These are the activations of a small neural network, seen along a few directions. Each row is one input.
In each table, some parts of the input vary, and every possible input appears once, in random order.
Descriptions start from the smaller parts, as in this example, which fits no table here: one of 8 places around a ring, together with either a single point or one of 11 places around a ring or (one of 3 separate values, together with one of 4 places along a line).
Shared parts are said once, and a part with two or three values counts as separate values.

Other details of the inputs vary at random and push rows far along three fixed directions, the same in every table; ignore that.

Table:
r1: [ 0.15 -0.95  0.33 -0.30 -0.62 -0.34  0.61 -0.29 -1.00 -0.26  1.44 -0.48]
r2: [ 0.33 -0.71 -1.29 -0.01 -0.46  0.04 -0.44  0.32 -1.17 -0.74 -0.42  0.49]
r3: [ 0.04 -0.12 -1.34 -0.97  0.13 -0.37  0.25 -0.14 -0.86  0.21 -0.45  0.47]
r4: [-0.31 -0.35  0.10 -0.46  0.51 -1.30  1.13 -0.56 -0.14  0.03 -0.17 -0.72]
r5: [ 0.05 -1.12  0.47  0.16 -0.28 -0.47  0.74 -0.43 -0.87 -0.36  0.92 -0.21]
r6: [ 0.19 -0.94  0.43  0.38 -0.05 -0.70  0.89 -0.14 -0.70 -0.73  0.70 -0.18]
r7: [ 2.29  1.44 -2.18  5.40 -1.25  7.63  3.81  2.28  3.45  1.95 -1.42 -3.44]
r8: [-0.16 -0.27  0.16 -0.67  0.05 -1.62  1.11 -0.16 -0.43  0.20 -0.47 -0.72]
r9: [ 1.81 -0.68  3.05  1.55  0.81 -1.37 -0.87  2.89  4.84 -1.02 -0.07  2.60]
r10: [-1.77  4.32  0.01  1.49  0.95  2.44 -4.67 -3.11 -3.63  3.08  1.23 -2.11]
r11: [-0.33 -0.86  0.14 -0.73  0.02 -0.97  1.23 -0.75 -0.22  0.46  0.16 -0.81]
r12: [-0.84 -0.46 -1.17 -0.69 -0.08 -0.22  0.02  0.04 -0.23 -0.08 -0.83  0.18]
r13: [ 0.51 -0.05 -0.82 -0.01 -0.83  0.14 -0.07 -0.20 -1.13 -0.86  0.06  0.77]
r14: [-0.14  0.28  0.53 -2.38 -0.14  0.07  0.67 -0.03 -0.36 -0.51 -0.31 -0.55]
r15: [-0.33 -0.54  0.01 -0.58  0.30 -1.04  1.32 -0.70 -0.28  0.23  0.04 -0.93]
r16: [-0.28  3.96  2.16  0.94  3.04  0.76 -5.96 -0.87  2.34  2.99  0.97  1.16]
r17: [-0.87  0.31 -0.74 -0.81 -0.62 -0.48  0.55 -0.15 -0.44 -0.35 -0.49  0.72]
r18: [-0.18 -0.73  0.13 -1.12 -0.27 -0.97  0.96 -0.47 -0.01  0.47  0.70 -0.92]
r19: [ 1.96 -0.24  3.60 -0.49  0.80 -0.02 -1.84  2.60  4.69 -1.64  0.21  3.16]
r20: [-1.10 -0.04 -0.86 -0.57 -0.43 -0.16  0.39 -0.27 -0.43 -0.18 -0.81  0.38]
r21: [-0.39 -0.61 -1.05  0.04 -0.70  0.04 -0.74  0.04 -1.15 -0.93 -0.26  0.33]
r22: [-0.21 -0.62 -1.38 -0.80  0.10 -0.31  0.35  0.38 -0.29  0.00 -0.85  0.46]
r23: [-0.40 -0.52 -0.51  0.22 -1.12  0.10 -0.09  0.11 -0.65 -1.24 -0.40  0.87]
r24: [-0.01 -0.50  0.23  0.43  0.14 -0.88  0.63 -0.39 -1.32 -0.73  0.52 -0.52]
Description of these inputs: one of 2 separate values, together with either a single point or one of 5 places along a line or one of 6 places around a ring.
Question: The inputs of r3 and r7 match in every part but the choice among 2 separate values. If r4 is changed in the same way as r3 into r7, which row does it become?
Answer: r24
Question: Change only the place on the ring of 6 in r16. List by row number the other rows that result.
Answer: r3, r12, r17, r20, r22
Question: Change only the choice among 2 separate values in r9. List by row number the other rows that result.
Answer: r8
Question: Change only the choice among 2 separate values in r5. List by row number the other rows that result.
Answer: r11

Table:
r25: [-0.14  2.05  1.14 -2.56  2.27 -2.06 -8.01 -1.17 -1.94  0.53  1.93  3.65]
r26: [-1.80 -2.09 -2.37 -0.25 -2.52  0.12  4.93  1.00  0.83 -0.70 -2.33 -1.18]
r27: [-1.34  2.69  2.25 -4.44  4.11 -2.33 -5.99 -1.21 -0.13  2.14 -0.29  0.56]
r28: [-2.21  0.74 -4.31  0.55 -2.30  1.95  0.89 -2.56 -7.43 -1.17 -0.57 -1.90]
r29: [ 1.84 -2.13  1.56  0.31 -0.01 -1.16 -3.28  3.25  5.45 -2.31  0.22  6.98]
r30: [ 0.42 -2.55 -0.34 -7.55  0.09 -5.67 -3.36  0.21 -5.07 -4.16  0.20  4.90]
r31: [-2.02  6.03 -0.38  0.34  2.95  3.17 -4.24 -3.49 -0.94  6.75  0.87 -4.41]
r32: [ 0.49 -2.10 -2.12 -3.34 -1.11 -0.69  5.41  0.70  0.40 -0.70 -2.40 -0.54]
r33: [-0.15 -0.94  0.29  1.94 -3.66  0.59  5.77  0.77 -0.63 -2.93 -0.37 -1.22]
r34: [-1.74  5.27  1.57  5.70  1.03  7.00 -0.80 -2.48 -1.53  3.80  1.43 -6.27]
r35: [-0.92  2.65  1.72  0.97  0.68 -1.41 -7.11 -0.35 -0.56 -0.63  0.31  4.57]
r36: [ 2.36 -5.51 -0.87  2.47 -0.70 -3.33  5.87  0.91 -0.91 -2.07  0.70 -1.63]
r37: [-0.95  0.06 -1.43 -1.47 -1.78  0.75  2.91 -3.14 -6.40  0.27  2.28 -4.78]
r38: [-1.50  1.09  5.05 -0.06  1.71 -2.19 -6.06 -1.60  0.39  0.13  2.76  1.09]
r39: [ 2.63 -2.10  0.16 -1.24 -1.95  1.49  6.16  0.88  0.02 -1.78  0.00 -2.05]
r40: [-1.59  3.62 -1.77  4.55  4.79  0.47 -4.04 -4.14 -1.56  7.75  0.44 -5.60]
r41: [-0.64 -1.65 -3.22 -0.14 -3.11  0.37  1.02 -0.31 -3.42 -2.26 -0.93  0.05]
r42: [-0.90  2.56  0.56  3.84  1.00  3.37  1.40  1.77  6.16  1.94 -1.96 -0.49]
r43: [ 2.52  0.84 -0.48  2.84 -0.25  4.31 -0.40  2.77  5.06  0.02 -0.40  1.44]
r44: [ 1.06 -1.22  0.27 -2.97 -0.87  0.07  3.46  0.24 -2.86 -1.65  0.28 -2.62]
r45: [ 3.96 -0.02 -0.04  1.99 -0.25  4.70  1.36  4.03  6.26 -0.64 -1.52  1.89]
r46: [-2.64  0.74 -4.12 -2.60 -0.84  0.19  2.87 -3.35 -5.11  1.80 -0.35 -3.99]
r47: [ 3.40 -4.39  0.63  2.57  1.93 -4.30 -2.71  3.57  4.20 -1.86 -0.36  5.90]
r48: [-1.38 -3.53  2.76 -5.16 -0.10 -7.28 -2.07 -2.23 -4.93 -3.12  2.63  3.55]
r49: [ 0.13  2.33  1.09  4.84 -0.59  3.04  2.73  3.62  8.56  1.55 -2.98  0.51]
r50: [-0.60  0.12  2.50  0.23  1.97 -0.92 -2.35  1.34  6.73  1.54 -0.52  3.15]
r51: [ 1.70 -2.58 -0.08 -1.35 -2.51 -0.23  5.65  0.97 -0.63 -2.25  0.91 -1.55]
Question: Describe the family of inputs behind these rows.
Answer: one of 3 separate values, together with either a single point or one of 8 places along a line
Question: The inputs of r26 and r38 match in every part but the choice among 3 separate values. If r32 is changed in the same way as r26 into r38, which row does it become?
Answer: r39
Question: Change only the place on the line of 8 in r45. List by row number the other rows that result.
Answer: r25, r28, r29, r30, r35, r41, r43
